Each row below holds a small network's activations on one input, seen along a few directions.
In each table, some parts of the input vary, and every possible input appears once, in random order.
A made-up example of a description, with smaller parts first: one of 6 places along a line, together with either a single point or one of 11 places along a line or (one of 2 separate values, together with one of 8 places around a ring).
Shared parts are said once, and a part with two or three values counts as separate values.
(in the rows, 128 means zero)

Rows:
r1: [131 143 139 164 120 145 107 132 142 149 154 133 162  69 129 135 130 105
 113 134]
r2: [152 119 133 154 118 162  84 150 134 140 164 137 147  68 124 118 118 126
 107 128]
r3: [112 102 160 110  91  83 163 137 151 129 136  91 147 133 133 157 126 117
 150 178]
r4: [144 102 143 106 102 154 168 157 148 177  35 152 110 193 123 128  78 132
 131 164]
r5: [131  74 135 119  81 129 119 165 151 109 132 119 160 115 156 137  96 154
 130 173]
r6: [131 149 101  81 160 112 133  94 100  87 145 125 105 159 119 137 153 149
 126  83]
r7: [144 114 131  70 132 143  82 144 115  88 142 155 155  93 149 154 119 160
 104  93]
r8: [111 150 110 113 168  81 132 122 118 125 132 136 116 127 130 151 166 125
 142 100]
r9: [103 160 126  74 169 102 141  98 107 105 143 132 127 135 135 158 155 134
 131  90]
r10: [151 147 131  61 155 167 121 131 110 150  51 185 115 164 129 143  99 141
 106  71]
r11: [117 161 133 170 146 132 141 110 127 136 150 118 115 112 122 111 156  92
 146 122]
r12: [136 129  93  94 158 126 122 104 103  70 136 133 112 166 130 114 128 176
 119  75]
r13: [121 103 114 134 110  98 168 123 137  96 123  84 114 187 131 114 129 137
 152 169]
r14: [124 134 146  65 143 116 104 123 124 108 145 148 162  83 144 173 132 138
 112  97]
r15: [114 132 122 189 114 139 148 112 126 122 142  92 102 151 108  87 138 115
 135 156]
r16: [158 147 130 154 131 196 136 132 129 194  54 166 100 135 111 100  97 105
 113 111]
r17: [113  94 154 111  78 105 144 146 163 125 125 112 165 108 155 147 112 130
 138 184]
r18: [102 139 146 180 120 130 160 118 130 137 146  98 121 131 120 106 144  92
 144 159]
r19: [121 132 166 169 106 124 142 139 135 148 148 109 133 101 126 128 139  88
 139 164]
r20: [128 143  84 115 158  97 122 113 112 110 132 127 103 153 123 129 158 140
 140  98]
r21: [124  88 104 142 105 119 152 118 126  84 126  94 121 194 132  98 107 164
 141 165]
r22: [138 104 141 164  92 165 101 158 138 142 158 121 153  86 138 112 112 125
 110 166]
r23: [126 154 112 178 139 141 130  98 124 120 151 108  96 135 119  93 142 108
 135 117]
r24: [123 155 155 165 134 121 121 123 133 145 151 122 133  82 117 133 143  89
 134 126]
r25: [131 125  72 123 158 113 112 117 111 100 132 132 108 163 122 109 131 169
 126  91]
r26: [155 139 118  93 156 143 111 146 124 183  43 192 104 162 112 139 110 135
 114  84]
r27: [149 127 147 164 112 197 150 144 129 198  50 150 100 154 111  98  92 108
 117 147]
r28: [129 122 156 163 100 143 123 148 152 154 150 116 159  86 136 124 128 100
 119 175]
r29: [119 146 128 103 144  81 114 128 122 136 139 138 142 100 129 179 153 115
 136 104]
r30: [130 128 137  99 140  96  91 144 137 135 136 153 156  78 143 165 148 128
 120 110]
r31: [130 131 101 183 137 159 116 103 118 116 147 116  98 138 115  75 123 144
 128 111]
r32: [100 112 139 119 109  90 183 119 144 114 124  90 133 167 141 131 132 119
 161 179]
r33: [114 150 150  68 145  94 123 113 109 106 134 141 141 104 139 169 146 123
 128  96]
r34: [140 112 114  94 132 121  76 155 131 125 144 156 160  89 129 149 121 156
 106 109]
r35: [129 112 109 191 117 160 136 115 120 119 159  97 103 160 101  83 121 140
 125 148]
Describe the family of inputs behind these rows.
> one of 5 places along a line, together with either a single point or one of 6 places along a line
Changing only the place on the line of 5 turns r35 into r12. The same change can be made to r18. Which row results?
> r9
A walk changes only the place on the line of 6. It starts at r34 and steps to r30. List the rest of the walk in order.
> r29, r8, r20, r25
Which other rows agree with r24 in the place on the line of 5? List them by row number.
> r1, r2, r11, r16, r23, r31
Change only the place on the line of 5 in r16. List by row number the other rows that result.
> r4, r10, r26, r27

Rows:
r36: [138 123 153 157 101 163 129 149 151 143 136 116 140  99 135 118 108 111
 113 150]
r37: [123 129 117 206 136 163 142 139 124 162 103 126 103 159 102  77 112 121
 143 146]
r38: [141 132 132  94 138 145 105 134 120 129 139 152 150  81 137 152 129 122
 118  99]
r39: [ 84 121 151 184 116  93 154 131 145 142 171  91 141 117 120 127 138 101
 168 180]
r40: [128 147 147 188 120 176 139 129 135 172 109 112 112 122 105  96 123 107
 130 151]
r41: [147 115 159 156 109 175 125 139 139 166 113 142 115 120 120 106 105 114
 127 142]
r42: [137 135 127  66 124 123 135 118 112 113  91 140 131 141 140 159 121 135
 124  99]
r43: [108 166 137  84 159  91 137 119 116 118 127 149 134 126 135 162 160 107
 122  95]
r44: [143 163 130 109 159 139 100 111 107 145 114 166 107 112 108 134 141 113
 118  73]
r45: [153 106 102 126 133 155 105 126 119 141  96 151 116 158 128 103  92 166
 117 120]
r46: [133 175 124 104 145 123  96 113 113 141 140 157 130  88 130 147 169 104
 110  83]
r47: [127 121 140  89  98 116 132 148 136 114 119 115 150 131 147 148 119 129
 105 157]
r48: [119 165 133  83 159 111 134 107 115 132  93 152 110 130 132 150 148 118
 133  84]
r49: [103 148 128 110 158  53 113 108 122  99 164 140 137 121 130 168 166 124
 136 100]
r50: [127 113 147  85 118 133 137 145 137 121  93 138 133 138 139 137 103 129
 124 139]
r51: [133 125 115 120 130 105  93 123 127 101 170 139 165  69 134 145 140 150
 113 108]
r52: [134 110 130 133 112 118  73 133 138 118 168 125 163  91 134 132 125 147
 108 144]
r53: [112  97 136 147  93  96 137 144 158 110 165  94 148 127 143 150 121 122
 150 172]
r54: [115 145 158 171 102 123 169 124 144 153 136 100 124 133 111 130 133  83
 132 177]
r55: [119 102 140 107 106  78 105 132 145 101 159 130 147 121 152 157 118 137
 131 160]
r56: [128 117 147 122  80 116 157 136 144 133 127 105 146 135 132 128 118 103
 116 170]
r57: [130 143  94  88 176  92 138 117 114 126 100 146  93 168 118 137 164 144
 136  80]
r58: [112 113 113  90 140  71 121 122 127  85 158 127 169 113 155 169 131 140
 139 118]
r59: [129 122 100  81 150 115 140 137 108 113  88 141 113 175 144 135 117 168
 141 104]
r60: [124 137  94 155 149 161 127  81  99  53 203  84 111 143 118  79 142 141
 121 105]
r61: [143 126  98 117 160 152 109 151 109 122 103 158 119 154 124 121 120 163
 124  93]
r62: [114 151 110 130 152  92  88 112 124 119 167 142 146  62 129 143 177 127
 123  89]
r63: [139  99 107 130 108 122 160 139 138 131  91 114  96 184 127 108 111 145
 140 152]
r64: [119 128 157 160 117 139 173 124 135 157 101  99 113 146 111 103 129 102
 150 161]
r65: [145 102 105 165 115 165 127 154 125 155 107 133 106 165 117  93 105 146
 122 135]
r66: [140 107 128 111 109 149 115 153 133 132 121 135 149  89 141 139 122 129
 103 133]
r67: [107 138  97 130 148 127 157  70 107  38 197  71 105 172 121  92 141 142
 134 122]
r68: [143  98 112 101 133 132 138 128 130 119  84 137 121 189 138 129 109 171
 126 132]
r69: [134 157  87 116 183 141 102 115 103 150 105 168 105 147 126 122 142 142
 127  70]
r70: [128 143 155 193 113 158 147 135 144 159 139 102 127  94 108 108 120  93
 131 156]
r71: [145 111 150 121 123 175 108 141 124 143 109 143 135 122 120 120 109 139
 116 129]
r72: [121 131 138 207 111 124 121 127 142 153 176  96 134  89 113 110 135 110
 142 161]
r73: [142 135 129  97 149 158 115 122 125 129 103 156 132 105 126 136 109 137
 115  86]
r74: [116 140 142  77 127 109 141 141 118 113 131 142 144 124 142 169 138 128
 124 118]
r75: [145 113 150 124  88 135 156 133 133 140  96 115 109 157 125 120 109 120
 126 162]
r76: [120 126 125 179 134 137 172 118 140 147  91 111 100 183 115  94 129 123
 155 159]
r77: [129 101 132 165  95 129 106 149 153 137 174 115 148  76 141 123 129 124
 144 162]
Changing only one part turns r70 into r54. The same change can be made to r65. Which row results?
> r63
Describe the family of inputs behind these rows.
> one of 2 separate values, together with either a single point or (one of 4 places along a line, together with one of 5 places along a line)
Change only the place on the line of 5 in r66. List by row number the other rows that result.
> r36, r38, r46, r70

Rows:
r78: [112 124 130 208 107 147 154 129 136 140 140  88 111 152 114  84 125 116
 140 183]
r79: [131 118 149 153 100 161 144 144 147 154 113 122 137 122 132 115 104 114
 126 167]
r80: [121 123 130 168 114 145 159 118 133 124 129  95 104 157 119  90 127 120
 144 158]
r81: [143 148 118  68 158 124  82 122 114 125 125 174 142  95 137 163 135 141
 108  67]
r82: [134 151 100  76 170 104 101  99  98  91 145 148 121 129 127 147 152 148
 116  58]
r83: [143 128 138  98 128 136 131 142 130 153  94 155 130 133 129 146 116 121
 114 117]
r84: [141 105 135 133 112 147 128 155 139 147 110 138 137 129 130 127 103 132
 121 146]
r85: [130 137 129  86 150 129 108 138 121 136 108 164 138 111 138 156 126 135
 122  98]
r86: [116 145 104  98 165 112 125 111 104 103 123 139 111 147 129 133 144 144
 137  88]
r87: [133 111 118 140 121 126 138 124 126 113 125 111 106 161 120 104 127 140
 136 135]
r88: [ 99 114 151 127 106  64 116 132 144  84 223  86 185  53 149 168 164 116
 139 160]
r89: [130 121 147 199  95 163 141 146 152 171 121 116 139 109 120 103 104 103
 125 178]
r90: [131 138 115 109 140 107 137 105 119 123 108 126 103 167 120 127 138 134
 138 109]
Describe the family of inputs behind these rows.
> either a single point or (one of 2 separate values, together with one of 6 places along a line)
Change only the choice among 2 separate values in r86. List by row number the other rows that result.
> r85

Rows:
r91: [130  99 144 143 103 134 115 169 155 158  96 147 143 129 139 128  95 126
 117 165]
r92: [108 133 108 148 124  78 132 111 122 105 191  85 127  99 130 132 184 117
 159 133]
r93: [148 119 168 146 109 120 115 144 143 124 162 111 166  78 109 151 134 124
 105 146]
r94: [116 135 127 134 115 107 142 103 137 113 185  81 126 135 138 124 162 117
 141 160]
r95: [156 153 137 150 146 189 131 143 128 173  55 159 121 128 103 116 109 133
 110 113]
r96: [139 129 140 127 112 173 132 163 130 171  70 146 117 128 130 120 125 124
 121 147]
r97: [151 132  81  45 183  74 122  99  95  70 133 148 115 156 121 158 155 165
 117  31]
r98: [106 125 116 145 111 142 139 119  99 120 100 130  82 186 121  87 109 123
 126 132]
r99: [132 157 124  23 163 121  59 108 107 115 121 201 145  98 156 177 118 141
 100  48]
r100: [140 103 167 141 103 146 139 143 144 122 139 123 172  95 119 142  81 127
 114 149]
r101: [106 133 147 149 132 106 107 158 141 130 168 122 158  38 141 150 175 106
 147 139]
r102: [117 113 127 144 129 135 163 103 146  96 166  91 135 151 135 108 104 135
 149 155]
r103: [124 159  92 163 162 162 152 109 110 149  90 138  83 188 112  87 125 126
 128 109]
r104: [118 104 113 135 100 105 143 121 135 146 117 110 100 184 136 113 115 126
 158 164]
Describe the family of inputs behind these rows.
> one of 2 separate values, together with either a single point or one of 6 places along a line
Changing only the choice among 2 separate values turns r92 into r101. The same change can be made to r97. Which row results?
> r99

Rows:
r105: [126 167 104 122 184 113 128  99  63  99 124 134 106 154 124 142 146 144
 130  70]
r106: [115  98 144 140 106  94 177 123 144 111 164  60 141 171 127  85 146 134
 185 188]
r107: [138 136  94  62 168  91 152 125 101 112  97 126 115 211 127 125 143 168
 115  88]
r108: [139 112  97 193 110 184 120 143 138 139 129 117 118  95 112  89 122 124
 111 126]
r109: [148 107 115  53 157 120 109 136 129 143  93 169 132 165 146 145  93 176
 111 101]
r110: [100 115 184  61  77 114 104 159 112 121 157 148 152  61 163 206 151 126
 144 143]
r111: [131 144 164 111 139  85  82 172 154 125 152 144 165  59 123 164 150  99
 101  99]
r112: [117 136  97 177 127 180 164 108  81 131 150  74  83 138 126  74 163 133
 121 123]
r113: [129 139 125 185 133 136 161  99 137 156  79 144  88 152  93 107 118 127
 138 132]
r114: [163 104 150 112  97 167 143 157 152 175  54 163 117 160 137 115  75 110
 100 153]
r115: [156 149 145  95 180 134 115 128 115 160 100 198 148  93 124 168 123 119
  99 104]
r116: [131 148 103  82 171 125  76 135 115 148 117 172 117 124 136 130 115 158
 130 108]
r117: [ 95 136 121  69 122  80 122 137 135  91 176  88 178 132 143 165 153 148
 141 167]
r118: [146 165  88 102 160 125 104  97  87  93 179 118 115 159 143 112 179 137
 125 104]
r119: [ 90  72 143 166  67 125 151 145 152 145 142 100 139  92 144 127 121 141
 152 185]
r120: [153 116 143 160 113 216 134 136 121 172 133 136 107  76 126 128 116  98
  96 160]
r121: [137 117 174 189 114 128 137 157 185 163 122 120 132  62 110 130 127  77
 122 149]
r122: [117 167 114 175 140 141 155 118  79 144 114 115  98 195 105  83 114 123
 129 126]
r123: [140  81 117 140 104 151 144 149 160 160  54 145 102 175 136  96  75 135
 129 122]
r124: [165 155 153 115 132 137  79 136 123 128 134 159 156  74 124 159 149 125
 102  84]
r125: [129 160  93 116 140 130 108  95 109  93 158 130 125 103 122 126 156 145
  96 113]
r126: [111 134 109 132 147  74 120  85 108  84 185 107 145 139 138 144 171  91
 150  87]
r127: [141 112 141  48 135 129 135 164 130 129  62 184 128 113 117 167 102 140
  95  77]
r128: [128 108 130 115 115 169 152 125 136 133  72 137 106 206 112 105  79 134
 144 139]
r129: [156 141 166 147 141 179 111 168 142 173  66 157 125 122 114  87  85  92
 128 161]
r130: [128 147  99  60 159 127 151 103 123 111  93 157 135 176 137 160 114 162
 100 104]
r131: [109 149 128 114 170  91 109 106 153  98 177 128 139 107 134 152 159 116
 141 113]
r132: [143 107 128 185 135 137 102 139 173 148 149 103 139 105 123 118 115 105
 150 182]
r133: [117 132 124 119 138  86  83 148 146 114 180 126 149  77 145 141 124 132
 131  90]
r134: [126 170  98 109 161 108 125  98 104 104 102 164 120 128 115 146 138 148
 113  92]
r135: [137 120 109 171 126 165 111 122 139 176  73 142  85 135 119 106  95 123
 144 157]
r136: [125 125 111 128 119 140 186 118 119 139  78 119  94 237 131  98 115 129
 136 118]
r137: [108  99 160 154  84 127 158 122 150 100 142  72 154 133 140 106 128 131
 160 209]
r138: [128 131 117 122 129 145  75 107  93 128 157 148 137  86 132 153 144 154
 115  73]
r139: [112  96 141  82  91  76  93 155 134 101 182 120 165  96 165 159 122 147
 144 124]
r140: [112 112 103  87 118  56 161 115 101  72 184  88 150 128 139 137 167 143
 151 133]
r141: [ 97 124 120 196 128 107 179 104 130 118 150  88 112 130 118  89 168  98
 153 131]
r142: [137 139 126 172 133 172 133 118 150 125 147 111 106 141  92  83 120 134
 129 144]
r143: [127 110 200 164  38 123 127 176 157 130 136 119 161  95 139 159 109  97
 128 179]
r144: [115 143 142 192 111 132 141  94 140 128 158  92 140 117 120 133 128  99
 130 162]
Describe the family of inputs behind these rows.
> one of 2 separate values, together with one of 4 places along a line, together with one of 5 places along a line
Changing only the place on the line of 4 turns r108 into r120. The same change can be made to r133. Which row results?
> r111
Changing only the place on the line of 4 turns r122 into r129. The same change can be made to r106. Which row results?
> r143
Change only the place on the line of 5 in r117. List by row number the other rows that result.
> r125, r130, r131, r134
Change only the choice among 2 separate values in r144. List by row number the other rows that result.
> r131
